A small network was shown many inputs. Here are its activations along a few directions, one row for each input.
Each table varies a few parts of the input and shows all the possible inputs, shuffled.
Descriptions start from the smaller parts, as in this example, which fits no table here: values(3) and (point or ring(11) or (ring(5) and line(6))).
Shared parts are said once, and a part with two or three values counts as separate values.
In the rows, zero is written as 128.

Table:
R1: [ 67 162  96 152 114 193  51 165  96 152 146 199 138 162 112]
R2: [ 92 108 149 176 115  96 130 200 126 199 122 104 106 102  83]
R3: [ 94  38  93 141 148 195 101  78 124  77 190  65 175 116 138]
R4: [191 126 121 159 180  84 186 118 168  59 106  63  75  82 132]
R5: [ 79  52  61 142 167 173 168 144 127  50 147  76 122  83 141]
R6: [ 74 155  69 134 135 167 170 161 209  70  99 151 135  59 107]
R7: [125 154 152  55 104  98 127 104 111 160  91 173 127 210 145]
R8: [ 55 185  62 184 114 162 103 218 141 141 108 167 124 138 122]
R9: [ 85 132 105 103 134 199 118 109 163  80 137 183 149  83  97]
R10: [196 194 154  89 122  65  98  51 101 132  96 149  90 127 133]
R11: [185 218 119 121 123  34 151 103 147 123  57 116  76 103 142]
R12: [191  86 184  99 116 124 176 157  65 160 155 127 158 166 136]
R13: [114 178 117  87 105  67 181 156 156 150  52 140 112 186 154]
R14: [181  98 164 117 119 107 211 192  89 153 133 118 143 147 153]
R15: [ 56 174  76 170 117 176  86 201 120 145 125 190 122 143 129]
R16: [129 153 163  70  89 103  94  75 133 179 113 152 164 225 159]
R17: [ 74 144  84 120 137 182 153 144 188  73 116 175 133  64 114]
R18: [ 92  97 163 161 118 110 113 182 104 202 140 127 105 107  91]
R19: [ 90  39  82 125 163 190 133 108 103  57 169  85 138 101 124]
R20: [201 103 156 127 178 115 133  66 122  67 146  96  90 106 122]
R21: [181 109 149 131 116  93 229 209 110 150 115  94 144 142 146]
R22: [109  83 192 158 100 131  44 117 102 229 184 116 157 141  88]
R23: [ 79  62  46 156 164 159 185 161 149  48 130  53 123  77 133]
R24: [200 193 166 105 106  70  65  21 123 152 118 128 127 142 147]
R25: [205 102 168 143 162 120 101  36 144  87 168  75 126 120 136]
R26: [185 207 134 107 126  48 134  86 125 126  74 140  75 108 150]
R27: [ 89 130 116 119 118 204  86  79 185 100 159 163 186  98 112]
R28: [104  85 182 143 115 127  77 147  80 209 162 137 120 126  73]
R29: [114 167 131  73 108  81 163 139 135 153  70 164 111 191 161]
R30: [ 71 160 107 168  99 198  18 136 118 172 168 178 175 177 127]
R31: [191 116 136 145 182  98 168 101 146  61 124  87  74  87 139]
R32: [195  85 195 115 101 129 143 128  87 179 177 106 196 180 151]
Q: The inputs of R32 and R14 match in every part but one. If R24 is changed in the same way as R32 into R14, which row does it become?
A: R26
Q: What do these inputs look like to the network?
A: line(4) and ring(8)
Q: Change only the ring(8) part in R7. List by row number the other rows that result.
A: R1, R9, R10, R12, R19, R20, R28
Q: Change only the line(4) part in R16. List by row number the other rows that result.
A: R7, R13, R29

Table:
R33: [150 166 119 101 132 118 177 130 165  90  95 149 124 128 147]
R34: [115 175 126 105 107 141 135 146 152 140 104 186 147 158 135]
R35: [158 162 126 118 132 106 128  82 150 100 113 129 114  86 127]
R36: [121 113 173 110 110 128 136 149 119 176 136 156 140 124  98]
R37: [156 115 115 113 148 127 140 100  99  87 131 108 119 147 156]
R38: [123 173 133 120 107 130  85  99 137 150 122 164 137 116 116]
R39: [164 113 149 138 152 111 108  71 137 107 143  95 109 115 124]
R40: [162  83 141 116 131 125 170 117 123 112 144  83 155 136 149]
R41: [ 75  85  65 163 163 190 146 154 158  55 146 103 127  66 108]
R42: [122 124 121 114 121 148  96 119  88 136 143 146 141 176 146]
R43: [170 139 136 164 142  89 148 158 113 137 120 101  93 110 129]
R44: [126  94 147 117 106 146 127 135 112 161 157 120 178 165 138]
R45: [ 36  95  75 167 136 212 103 171 145 106 160 143 149  93 106]
R46: [ 85 152 109 124 108 102 110 146 119 165  97 135 113 169 136]
R47: [159 100 165 107 135 106 177 132 132 128 124 120 116  94 110]
R48: [120 141 101 122 137  79 152 129 132 117  85  99  91 139 148]
R49: [128 124 157 139 126 133  64  89 124 155 153 130 133 144 114]
R50: [133 150 145 167 112 111 105 176  99 182 131 137 117 140 116]
Q: What do these inputs look like to the network?
A: values(2) and (point or ring(8))
Q: The inputs of R41 and R45 match in every part but the values(2) part. If R48 is changed in the same way as R41 into R45, which row does it become?
A: R46
Q: Change only the ring(8) part in R50. List by row number the other rows that result.
A: R34, R36, R38, R42, R44, R46, R49
Q: Change only the values(2) part in R38. List by row number the other rows that result.
A: R35
